These are the activations of a small neural network, seen along a few directions. Each row is one input.
Each table varies a few parts of the input and shows all the possible inputs, shuffled.
Descriptions start from the smaller parts, as in this example, which fits no table here: one of 5 places around a ring, together with either a single point or one of 9 places around a ring or (one of 3 separate values, together with one of 4 places along a line).
Shared parts are said once, and a part with two or three values counts as separate values.
(in the rows, 128 means zero)

A family of inputs:
row 1: [ 93 140 129 135 139  91 170 134  95 116  96 104 146 136 121 126 124 100
 145 117]
row 2: [ 91 173  88 126 151 116 142 131 126 149 117 142 151 116  91 131  70 126
 125 154]
row 3: [225  73 219 106  71 214  23 112 197 157 176 127  72 126 168  90 136 155
 112 106]
row 4: [110 130  92 119 146 118 179 141 114 108 119 108 158 119 126 162 139 145
 119 139]
row 5: [217  72 152 135  76 157   8 103 180 137 207 155  56 148 205 116 193 134
 152  91]
row 6: [ 87 145  78 119 145 106 137 144 113 125 111 120 142 130  95 141  96 136
 103 133]
row 7: [ 98 166 106 131 155 124 177 122 118 138 112 109 143 106 109 137 111 132
 137 151]
row 8: [202  89 167 143  72 157  17  96 193 154 221 149  58 137 198  84 173 121
 151 103]
row 9: [ 99 158  84 114 148 110 149 150 123 139 131 136 157 130  86 132  98 146
 106 153]
row 10: [ 87 160 130 139 144 108 175 115 100 128 106 131 135  97  92 123  92 103
 139 145]
row 11: [232  67 212 102  77 210  23 129 204 142 170 129  68 122 169 102 156 161
 109  94]
row 12: [106 139 101 127 143 120 178 130 107 124 124 108 158 121 125 149 118 144
 124 148]
row 13: [ 94 156 106 130 136 101 166 118 119 132 117 126 156 126  86 141 111 142
  90 139]
row 14: [193  97 181 147  76 159  21  73 202 175 231 162  66 131 184  73 149 113
 158 111]
row 15: [119 146  83 126 144 114 148 127 108  94  99 120 152 149 106 183 126 151
 110 119]
row 16: [240  56 205  99  75 214  14 119 183 139 162 134  70 137 175 122 156 168
 112  93]
row 17: [ 93 148 149 141 146  83 177 128 101 141 113 127 160 124 109 117 108 103
 143 132]
row 18: [ 90 178 115 147 147 103 157 109 122 144 105 133 146 108  87 140  84 127
 109 136]
row 19: [205  75 152 135  67 157  21 105 198 141 212 151  56 137 206  94 188 126
 150  92]
row 20: [ 94 141 122 125 136 103 184 129  97 117 117 126 141 112  91 123 117 123
 122 146]
row 21: [108 125  68 110 148  99 131 161  97 111 106 135 150 137 103 177 125 154
  92 130]
row 22: [113 137  98 117 128 114 182 152  98  93 102 131 145 111 123 147 136 118
 130 144]
row 23: [ 97 130 117 123 130 105 177 131  90 102 114 119 146 118 105 136 123 116
 118 144]
row 24: [ 81 128 133 143 156 109 171 144  98 134 102 132 153 143 114  99 128 111
 133 148]
row 25: [ 85 152 122 143 160 112 173 107 115 146 121 110 145 105  98 136  91 135
 131 137]
row 26: [104 158 129 128 136  98 183 140 102 135 104 127 159 127 123 117 126  99
 150 144]
row 27: [220  88 239 116  83 211  24  99 207 179 187 141  76 116 150  79 113 153
 120 111]
row 28: [111 162  82 130 137 113 160 139 125 105  93 123 146 124 113 162 122 138
 111 127]
row 29: [195  93 167 139  69 160  25  85 200 169 223 155  57 136 188  71 166 122
 155 107]
row 30: [220  81 223 105  74 215  30 105 204 170 180 133  70 123 154  78 132 157
 114 110]
row 31: [115 137  84 124 150 125 163 132  96 108  93 111 144 122 133 181 132 142
 136 134]
row 32: [ 96 118 112 142 161 114 150 153  79 104  68 130 140 147 136 144 148 107
 142 129]
row 33: [ 97 130 119 127 142  90 171 145 102 100  92 104 146 135 122 139 145 101
 140 107]
row 34: [102 144  65 110 149 114 139 157 126 106 113 122 149 135 100 154 114 141
 110 131]
row 35: [116 132 113 125 146 103 162 142  87  93  92 111 154 154 128 160 145 111
 154 111]
row 36: [122 130  97 115 133 117 170 144  79  87  98 134 149 124 122 170 142 120
 130 144]
row 37: [113 169  98 134 136 109 161 137 115 122 109 130 158 122 110 153 114 136
 101 147]
row 38: [ 81 127 128 149 159 113 160 144  94 116  91 117 144 148 123 109 126 105
 140 134]
row 39: [ 85 147 142 153 170 122 163 127 110 133 109 132 158 147 110  99 101 101
 159 149]
row 40: [ 86 125 115 143 158 112 161 160  99 108  74 125 140 134 134 122 146 100
 139 131]
Q: Describe the family of inputs behind these rows.
A: one of 5 places along a line, together with either one of 2 separate values or one of 6 places along a line
Q: The inputs of row 29 and row 5 match in every part but the place on the line of 5. If row 26 is changed in the same way as row 29 into row 5, which row does it become?
A: row 35
Q: The inputs of row 14 and row 19 match in every part but the place on the line of 5. If row 27 is changed in the same way as row 14 into row 19, which row does it become?
A: row 11
Q: A walk changes only the place on the line of 6. It starts at row 21 and steps to row 15. List the rest of the walk in order.
A: row 31, row 36, row 35, row 32
Q: Change only the place on the line of 5 in row 9. List by row number the other rows that result.
A: row 2, row 6, row 21, row 34
Q: List by row number the other rows that have the place on the line of 5 in common with row 23.
A: row 1, row 3, row 6, row 8, row 12, row 37, row 38
Q: Change only the choice among 2 separate values in row 16. List by row number the other rows that result.
A: row 5

A family of inputs:
row 41: [ 56 195  47 144 156  79 187 119 113 137 138 137 149 121  73 132  83 114
 131 150]
row 42: [ 78 147  19 126 150  61 170 153  95  90 120 138 145 136 108 179 140 127
 121 124]
row 43: [181  89 119 101 100 165  67 137 160 113 132 130 110 129 135 162 144 180
  69 112]
row 44: [128 128 176 153 116 126 109  97 146 159 170 150 113 125 163  63 125  89
 174 130]
row 45: [137 133 177 139 110 132 113  93 157 153 173 128 109 133 150  67 127 107
 172 128]
row 46: [153  85 141 141 109 118  93 128 123 108 151 148 109 142 199 114 187 102
 162 110]
row 47: [ 67 171 154 123 168 116 180 169  86 142  59 124 173 130  75  96  84  85
 121 155]
row 48: [119 124 176 164 112 107  98  98 133 176 161 168 105 124 168  62 129  81
 170 143]
row 49: [107 115 115 114 141 114 213 149  65  87  64  93 158 106 125 183 152 137
 117 137]
row 50: [ 84 132  58 130 180  97 167 185  91  99  89 122 186 178 122 165 147 143
 127 135]
row 51: [185  94 128  96 108 178  82 136 160 110 131 111 101 136 140 160 153 168
 116  95]
row 52: [154 143 174 131 115 160 104 106 178 158 165 121 105 120 121  92 107 138
 139 115]
row 53: [168 134 158 109 115 179  97 104 182 159 151 113 108 118 103 102  88 158
 125 118]
row 54: [156 132 154 113 107 173  83 106 182 164 151 133 114 111  99 111  82 167
  81 131]
row 55: [167  85 137 133 107 125  98 121 134 104 152 122 105 151 180 115 190 115
 156 110]
row 56: [ 86 128 117 119 159 106 159 197  66  85  39 127 172 146 111 152 144 103
 105 136]
row 57: [163 141 168 134 109 153 114 104 170 153 173 123 113 128 131  79 114 117
 162 127]
row 58: [170  85 120 104 113 164  51 136 138 127 135 143 108 124 129 175 130 179
  66 122]
row 59: [179 100 139 119 109 152  88 137 155 107 145 118 101 138 157 143 169 151
 127  95]
row 60: [149  76 136 158 109 100  82 126 111 127 140 162 101 143 197 110 192  89
 155 124]
row 61: [145 128 154 116 120 172  67 105 161 177 154 146 112 107  93 124  68 167
  78 142]
row 62: [ 58 171  94 153 188 114 182 159 112 143 101 115 177 153  84 106  83 128
 140 158]
row 63: [ 83 155 153 128 159 127 234 117  93 135  84  99 157  91  93 140  82 123
 126 159]
row 64: [ 74 188 106 140 140  88 203  87  95 133 104 117 146  85  83 154  86 109
 126 141]
row 65: [100 148  71 122 131  77 189 121  72  83  88 117 142 106 116 207 149 116
 110 123]
row 66: [183 103 138 117  98 144  97 137 148 101 156 123 109 146 174 134 175 135
 153 107]
Q: The inputs of row 42 and row 41 match in every part but one. If row 51 is changed in the same way as row 42 into row 41, which row does it become?
A: row 53
Q: Describe the family of inputs behind these rows.
A: one of 2 separate values, together with either one of 5 places around a ring or one of 8 places along a line
Q: Change only the place on the line of 8 in row 45. List by row number the other rows that result.
A: row 44, row 48, row 52, row 53, row 54, row 57, row 61
Q: Change only the place on the ring of 5 in row 41. List by row number the other rows that result.
A: row 47, row 62, row 63, row 64
Q: Change only the place on the ring of 5 in row 65. List by row number the other rows that result.
A: row 42, row 49, row 50, row 56

A family of inputs:
row 67: [ 31 171  58 128 194  74 191 173  91 150  72 136 194 125  80 132  83 117
 110 163]
row 68: [131 112 144 129 119 111 105 123 139 128 155 133 102 162 158 101 164  85
 162 106]
row 69: [142 137 140 107 123 145  91 108 161 132 153  91 111 128 106 138 106 170
  90 114]
row 70: [173 106 180 118 126 188 113 155 135 129 121 121 122 132 128 115 134 139
 137 122]
row 71: [148 105 110 129 106 123  80 145 126 113 147 141 127 147 158 145 158 122
  98 134]
row 72: [165 132 153 101 126 151 112 138 151 136 145 108 129 115 123 136  99 155
 119 125]
row 73: [140 121 159 168 125 127 126 119 131 140 159 132 115 130 152  93 138 105
 183 128]
row 74: [145 111 120 101 130 166  80 128 166 135 136 103 110 131 120 149 134 181
 102 113]
row 75: [148  79 146 126 114 145  88 146 126 119 121 150 121 135 168 123 158 100
 140 129]
row 76: [153 113 157 113 131 148  85 141 148 141 134 106 119 131 120 140 137 166
  96 125]
row 77: [130 143 182 155 128 146 121  96 138 148 144 133 111  96 141  94 126 105
 147 142]
row 78: [141 143 125 140 119 122 125  96 146 157 160 147 119 103 130 126 118 131
 135 143]
row 79: [124 132 157 155 116 125 127  81 148 155 144 133 117 116 133  98 122 104
 129 130]
row 80: [ 79 144  99 135 139  94 251 146  55  69  58 109 167  95 109 174 143 105
 122 153]
row 81: [148 114  87 117 112 140  71 133 137 109 143 131 106 148 153 145 155 149
 120 111]
row 82: [160 114 197 113 128 168 128 127 135 127 139 102 131 124 121 106 100 134
 132 131]
row 83: [143 130 131 145 123 126 134 107 152 143 152 136 112 149 168  96 144 111
 180 117]
row 84: [161  89 130 110 131 149  80 153 122 138 127 127 114 139 158 146 149 154
 124 113]
row 85: [150 102 131 122 102 142  97 143 137 115 116 147 121 150 163 114 165 112
 130 114]
row 86: [151 122 188 109 116 143 119 116 158 140 124 116 129 132 115 110 112 135
 113 114]
row 87: [ 84 160  57 128 147  72 227 120  53  65  82  99 166 118  94 209 130 143
 110 132]
row 88: [142 146 107 132 124 141 111  72 151 153 171 130 109 120 123 141 105 137
 148 130]
row 89: [133 130  84 152 117 118 111 109 162 141 169 143 112 122 148 127 133 141
 158 112]
row 90: [ 81 155  87 132 133  84 249 141  67  70  51 110 172 108 109 178 144 104
 116 137]
row 91: [ 84 160  62 126 138  72 238 146  61  76  68 107 171  97 107 198 141 126
 100 149]
row 92: [ 40 179  51 131 203  75 172 160  93 136  75 140 181 132  64 147  70 132
 127 143]
row 93: [129 123 181 127 102 159 128 104 136 155 137 134 100  93 118  98  99 110
 128 137]
row 94: [130 143 113 152 110 112 122 124 154 148 171 143 128 126 163 119 141 129
 149 129]
row 95: [152  70 176 127 130 154 100 144 122 127 107 144 114 140 158 115 151 134
 124 127]
row 96: [136 149 135 123 112 135 107  77 134 141 164 120 114 119  99 136  90 157
 113 121]
row 97: [138 147 174 126  98 152 129  92 131 145 145 120 108 130 111 100  98 114
 124 130]
row 98: [132 120  91 126 115 106  96 116 147 113 179 147 101 150 138 128 155 123
 132 107]
row 99: [159 114 158 108 116 173 113 142 161 124 115 124 129 137 133 114 136 145
 109 117]
row 100: [154  81 164 122 127 153  92 141 119 129 117 126 119 158 155 125 151 132
 131 102]
row 101: [143 160 149 127 108 133 107 108 136 149 151 123 111 100 108 129  98 139
 110 133]
row 102: [158  97 105 114 125 150  84 140 145 117 123 150 109 140 145 151 145 172
 107 111]
row 103: [ 40 172 107 148 196  94 201 171  70 126  71 131 189 141  68 109  80  99
 132 173]
row 104: [138 114  96 126 102 100  97 138 156 121 162 145 110 126 150 110 160 116
 139 129]
row 105: [ 33 168  81 133 189  86 201 166  98 142  51 139 194 138  81 109  83  95
 126 155]
row 106: [150 114 152 138 119 119 110 135 120 116 160 142 104 138 142  91 165  92
 170 122]
Q: Describe the family of inputs behind these rows.
A: one of 4 places along a line, together with either one of 2 separate values or one of 8 places around a ring
Q: The inputs of row 94 and row 89 match in every part but the place on the line of 4. If row 67 is changed in the same way as row 94 into row 89, which row does it become?
A: row 92
Q: The inputs of row 91 and row 87 match in every part but the place on the line of 4. If row 72 is changed in the same way as row 91 into row 87, which row does it become?
A: row 69
Q: List by row number the other rows that have the place on the line of 4 in common with row 75.
A: row 70, row 73, row 77, row 80, row 82, row 93, row 95, row 103, row 106
Q: List by row number the other rows that have the place on the line of 4 in common with row 97.
A: row 68, row 79, row 83, row 85, row 86, row 90, row 99, row 100, row 105
